Each row below holds a small network's activations on one record, seen along a few directions.
After each row come some of the record's fields: FIVOF, DULU, NIRO, DUV, LATUG.
Not every record has every field; a missing one is written none.
Other fields move the rows too, some of them a lot.
In the rows, zero is written as 500.
Strong random noise was added to every row along 10 fixed directions; ignore it. To show where, here is one row again and again, with new noise each time:
[496 564 538 455 451 380 620 629 425 566 325 644 727 458 505 620 470 479
 331 634 489 586]
[448 383 462 536 637 622 574 395 373 496 353 274 463 535 230 575 557 463
 715 405 603 341]
[648 347 403 563 439 368 575 797 603 459 378 689 706 426 706 560 473 556
 262 584 340 690]
[547 415 410 729 447 491 476 645 375 519 547 399 324 257 533 432 647 628
 453 662 454 508]
[537 461 463 660 604 541 437 464 599 520 356 642 525 571 436 557 311 540
 388 330 463 583]
[468 174 463 722 426 522 577 561 609 447 107 427 532 297 682 449 619 516
 200 649 488 493]
[573 540 537 310 688 302 398 564 515 409 867 518 778 828 214 473 415 202
 633  99 344 304]
[407 424 342 618 498 580 456 375 544 461 212 462 575 435 445 546 318 536
 296 393 403 471]
[611 527 438 447 571 304 381 782 319 536 493 535 410 613 466 433 541 278
 468 478 394 411]
[319 838 541 249 530 426 310 403 434 387 727 594 523  75 411 340 158 688
 496 713 728 490]
[444 514 536 431 465 441 509 615 333 552 250 576 455 366 538 517 532 449
 266 675 547 446]
[589 567 555 626 555 283 372 637 581 501 726 620 614 549 475 369 436 405
 426 432 410 542]

[359 415 555 493 517 526 527 298 638 392 469 323 726 475 377 439 480 390
 534 413 542 355] -> FIVOF: sopa / DULU: dez / NIRO: none / DUV: none / LATUG: none
[602 550 766 397 704 442 413 656 299 548 417 626  29 537 533 410 550 460
 621 748 937 438] -> FIVOF: bufi / DULU: none / NIRO: talez / DUV: melu / LATUG: none
[395 527 594 852 364 632 510 281 554 622 521 556 463 518 454 678 523 645
 395 479 513 601] -> FIVOF: rodub / DULU: dez / NIRO: talez / DUV: mok / LATUG: none
[371 409 466 413 335 545 435 426 631 420 640 605 611 424 619 523 538 472
 139 308 252 412] -> FIVOF: rodub / DULU: dez / NIRO: none / DUV: none / LATUG: none
[523 668 572 469 532 324 547 546 395 542 542 521 689 607 376 584 460 423
 626 574 574 519] -> FIVOF: bufi / DULU: none / NIRO: talez / DUV: melu / LATUG: none
[650 381 533 510 581 534 556 695 439 540 525 589 314 535 532 615 660 560
 687 554 616 578] -> FIVOF: bufi / DULU: ninez / NIRO: none / DUV: none / LATUG: none
[459 928 455 508 406 363 547 416 318 686 365 536 689 630 351 637 256 492
 455 615 462 617] -> FIVOF: bufi / DULU: none / NIRO: none / DUV: none / LATUG: none
[675 474 573 488 488 414 532 670 699 420 745 691 536 401 733 417 449 712
 466 651 549 725] -> FIVOF: rodub / DULU: none / NIRO: none / DUV: none / LATUG: none
[449 525 279 414 468 596 354 368 642 416 415 628 559 538 565 555 178 566
 284 239 274 535] -> FIVOF: sopa / DULU: dez / NIRO: none / DUV: none / LATUG: none
[551 371 417 346 582 445 441 654 454 437 325 485 395 584 589 444 526 321
 504 469 484 393] -> FIVOF: sopa / DULU: dez / NIRO: talez / DUV: melu / LATUG: none
[411 740 416 590 341 449 491 343 523 547 787 528 787 658 350 670 386 496
 429 281 220 545] -> FIVOF: rodub / DULU: dez / NIRO: none / DUV: none / LATUG: none
[338 488 820 537 426 506 509 368 625 558 441 687 522 417 658 414 626 433
 162 579 621 461] -> FIVOF: sopa / DULU: dez / NIRO: talez / DUV: melu / LATUG: leka
[448 288 308 421 409 787 475 453 454 371 592 476 339 130 539 613 538 819
 386 419 384 449] -> FIVOF: bufi / DULU: none / NIRO: none / DUV: none / LATUG: none
[533 566 642 700 490 634 455 415 577 568 928 624 287 319 503 482 591 802
 618 507 593 671] -> FIVOF: rodub / DULU: none / NIRO: none / DUV: none / LATUG: none
[643 522 560 548 708 543 379 489 627 483 565 542 234 524 553 222 345 560
 583 475 626 554] -> FIVOF: sopa / DULU: none / NIRO: fug / DUV: none / LATUG: lopeb
[494 485 513 424 471 553 667 444 450 489 533 325 543 451 506 484 647 552
 611 620 539 451] -> FIVOF: sopa / DULU: ninez / NIRO: talez / DUV: mok / LATUG: lopeb
[479 390 449 167 477 505 500 585 555 313 589 506 532 332 669 403 527 496
 428 527 461 400] -> FIVOF: sopa / DULU: dez / NIRO: none / DUV: none / LATUG: none
[526 395 571 303 620 408 573 546 621 358 475 509 734 525 528 380 417 409
 434 451 538 414] -> FIVOF: bufi / DULU: none / NIRO: talez / DUV: melu / LATUG: lopeb
[414 496 432 292 482 695 417 416 400 446 547 493 259 301 490 522 463 643
 503 476 538 420] -> FIVOF: rodub / DULU: none / NIRO: none / DUV: none / LATUG: none
[362 438 607 488 456 480 293 491 577 441 443 516 276 374 656 304 548 384
 385 617 648 399] -> FIVOF: rodub / DULU: dez / NIRO: talez / DUV: mok / LATUG: lopeb
[598 380 513 578 554 436 553 627 665 546 171 574 490 661 698 433 549 328
 509 553 541 633] -> FIVOF: sopa / DULU: dez / NIRO: none / DUV: none / LATUG: none
[409 749 599 608 535 356 387 409 541 582 337 604 576 516 438 375 269 375
 356 556 605 543] -> FIVOF: bufi / DULU: none / NIRO: none / DUV: none / LATUG: none
[497 506 609 312 412 382 554 496 465 400 854 507 781 732 397 635 550 356
 350 300 312 280] -> FIVOF: bufi / DULU: dez / NIRO: none / DUV: none / LATUG: none
[589 620 698 546 655 581 489 473 397 598 788 630 291 605 305 600 491 620
 735 429 673 548] -> FIVOF: sopa / DULU: dez / NIRO: kizi / DUV: none / LATUG: leka
[533 461 467 526 366 492 721 603 309 575 536 435 662 436 468 653 718 581
 324 541 295 463] -> FIVOF: bufi / DULU: none / NIRO: talez / DUV: melu / LATUG: lopeb
[509 366 444 214 441 545 670 586 494 387 563 460 626 414 567 630 627 558
 626 557 508 497] -> FIVOF: rodub / DULU: none / NIRO: none / DUV: none / LATUG: none
[499 526 654 423 527 354 457 562 599 364 756 578 640 289 525 356 424 592
 451 650 645 512] -> FIVOF: bufi / DULU: none / NIRO: kizi / DUV: none / LATUG: none
[506 279 623 425 498 424 697 543 669 369 389 438 796 578 560 581 600 424
 628 617 676 512] -> FIVOF: rodub / DULU: none / NIRO: talez / DUV: mok / LATUG: none
[497 575 415 554 448 567 507 535 421 593 652 556 442 349 504 523 548 647
 506 481 380 598] -> FIVOF: sopa / DULU: dez / NIRO: talez / DUV: melu / LATUG: lopeb
[558 301 586 676 473 591 515 506 554 483 713 533 462 633 481 628 677 522
 475 314 400 457] -> FIVOF: sopa / DULU: dez / NIRO: talez / DUV: mok / LATUG: leka
[589 247 421 533 612 674 521 558 638 454 392 543 351 317 611 401 511 654
 451 424 490 571] -> FIVOF: bufi / DULU: none / NIRO: kizi / DUV: none / LATUG: lopeb
[581 470 239 508 528 400 566 569 392 472 262 252 644 794 407 519 426 293
 568 389 292 404] -> FIVOF: bufi / DULU: none / NIRO: talez / DUV: mok / LATUG: leka
[502 595 544 339 578 478 595 502 313 519 356 470 538 565 373 585 450 478
 599 594 649 441] -> FIVOF: bufi / DULU: none / NIRO: talez / DUV: melu / LATUG: none
[753 159 524 418 610 593 675 792 511 490 352 664 409 683 661 635 701 503
 444 418 449 539] -> FIVOF: bufi / DULU: dez / NIRO: talez / DUV: mok / LATUG: lopeb
[520 460 496 756 331 445 604 516 513 585 610 536 745 498 493 682 637 555
 380 465 291 603] -> FIVOF: bufi / DULU: none / NIRO: talez / DUV: melu / LATUG: none
[606 348 619 645 497 703 750 519 354 609 726 439 427 477 370 661 845 696
 528 441 422 466] -> FIVOF: sopa / DULU: dez / NIRO: kizi / DUV: none / LATUG: lopeb
[555 530 481 241 492 413 676 753 377 520 314 441 492 335 624 503 649 481
 853 936 752 638] -> FIVOF: sopa / DULU: ninez / NIRO: none / DUV: none / LATUG: none
[326 628 630 419 389 380 569 411 503 564 440 463 730 607 446 535 592 255
 498 557 542 444] -> FIVOF: rodub / DULU: dez / NIRO: none / DUV: none / LATUG: none
[409 841 903 637 513 426 440 296 448 683 793 599 412 540 345 429 528 490
 549 614 756 494] -> FIVOF: sopa / DULU: ninez / NIRO: none / DUV: none / LATUG: none
[614 528 569 468 547 495 473 653 314 477 914 501 325 437 403 547 621 626
 734 565 579 460] -> FIVOF: sopa / DULU: dez / NIRO: talez / DUV: melu / LATUG: none

Here are new rows. What are their fields?
[464 359 363 429 460 502 527 513 587 328 614 351 688 388 489 508 539 507
 640 451 430 452] -> FIVOF: bufi / DULU: dez / NIRO: none / DUV: none / LATUG: none
[642 519 474 362 675 372 391 698 594 370 672 535 397 442 581 302 390 511
 827 616 700 583] -> FIVOF: bufi / DULU: dez / NIRO: none / DUV: none / LATUG: none
[481 462  45 470 261 500 432 603 424 349 539 337 576 422 602 612 377 606
 381 464 104 491] -> FIVOF: rodub / DULU: dez / NIRO: talez / DUV: mok / LATUG: lopeb
[344 554 457 527 300 553 530 338 696 379 805 464 712  64 630 409 464 781
 435 638 449 615] -> FIVOF: sopa / DULU: dez / NIRO: none / DUV: none / LATUG: none
[658 357 566 511 485 380 358 783 657 421 653 773 434 459 772 379 549 470
 208 475 365 561] -> FIVOF: sopa / DULU: dez / NIRO: none / DUV: none / LATUG: none
[445 483 391 367 415 535 523 572 399 496 218 461 356 314 678 477 526 529
 437 743 555 500] -> FIVOF: sopa / DULU: dez / NIRO: none / DUV: none / LATUG: none
[562 480 505 481 556 612 484 454 494 549 395 573 336 692 545 539 482 496
 406 373 449 477] -> FIVOF: sopa / DULU: ninez / NIRO: talez / DUV: mok / LATUG: lopeb
[366 374 648 216 462 586 833 322 572 425 414 403 945 514 416 684 597 482
 546 502 588 404] -> FIVOF: sopa / DULU: ninez / NIRO: talez / DUV: mok / LATUG: lopeb
[408 553 821 515 535 501 609 408 437 671 519 602 558 454 381 496 693 435
 369 499 612 440] -> FIVOF: bufi / DULU: none / NIRO: kizi / DUV: none / LATUG: lopeb
[477 524 434 336 578 370 432 646 517 505 246 516 511 485 594 340 445 282
 603 589 575 525] -> FIVOF: sopa / DULU: dez / NIRO: talez / DUV: melu / LATUG: lopeb
[569 325 428 643 605 607 392 541 645 455 242 578 212 511 645 432 405 552
 465 462 594 591] -> FIVOF: rodub / DULU: none / NIRO: none / DUV: none / LATUG: none
[575 495 202 206 565 503 480 590 329 355 384 342 466 577 452 558 332 499
 654 476 436 395] -> FIVOF: bufi / DULU: none / NIRO: talez / DUV: mok / LATUG: none
[337 460 442 567 492 462 532 338 482 504 357 149 622 510 392 334 622 262
 570 458 448 289] -> FIVOF: sopa / DULU: dez / NIRO: talez / DUV: melu / LATUG: lopeb
[335 637 256 420 485 719 497 282 287 531 428 260 379 329 335 499 435 623
 589 436 413 377] -> FIVOF: sopa / DULU: dez / NIRO: talez / DUV: melu / LATUG: lopeb
[481 607 659 462 439 351 558 537 456 540 561 557 626 473 541 461 608 418
 356 621 514 469] -> FIVOF: bufi / DULU: none / NIRO: none / DUV: none / LATUG: none
[457 386 371 389 435 600 512 500 476 440 577 407 468 409 540 507 627 494
 505 405 348 407] -> FIVOF: sopa / DULU: dez / NIRO: none / DUV: none / LATUG: none
[371 748 552 473 456 490 446 412 298 524 585 451 424 384 371 505 423 570
 514 660 632 420] -> FIVOF: bufi / DULU: dez / NIRO: talez / DUV: mok / LATUG: lopeb
[385 400 610 495 535 463 445 361 607 338 631 279 528 416 450 267 554 377
 520 488 617 266] -> FIVOF: bufi / DULU: none / NIRO: none / DUV: none / LATUG: none
[533 579 251 646 453 390 336 576 392 553 143 362 307 539 599 340 388 385
 344 596 359 479] -> FIVOF: bufi / DULU: none / NIRO: none / DUV: none / LATUG: none
[514 654 455 707 636 466 387 414 562 595 362 588 550 637 362 448 223 462
 478 334 470 596] -> FIVOF: bufi / DULU: none / NIRO: talez / DUV: melu / LATUG: lopeb
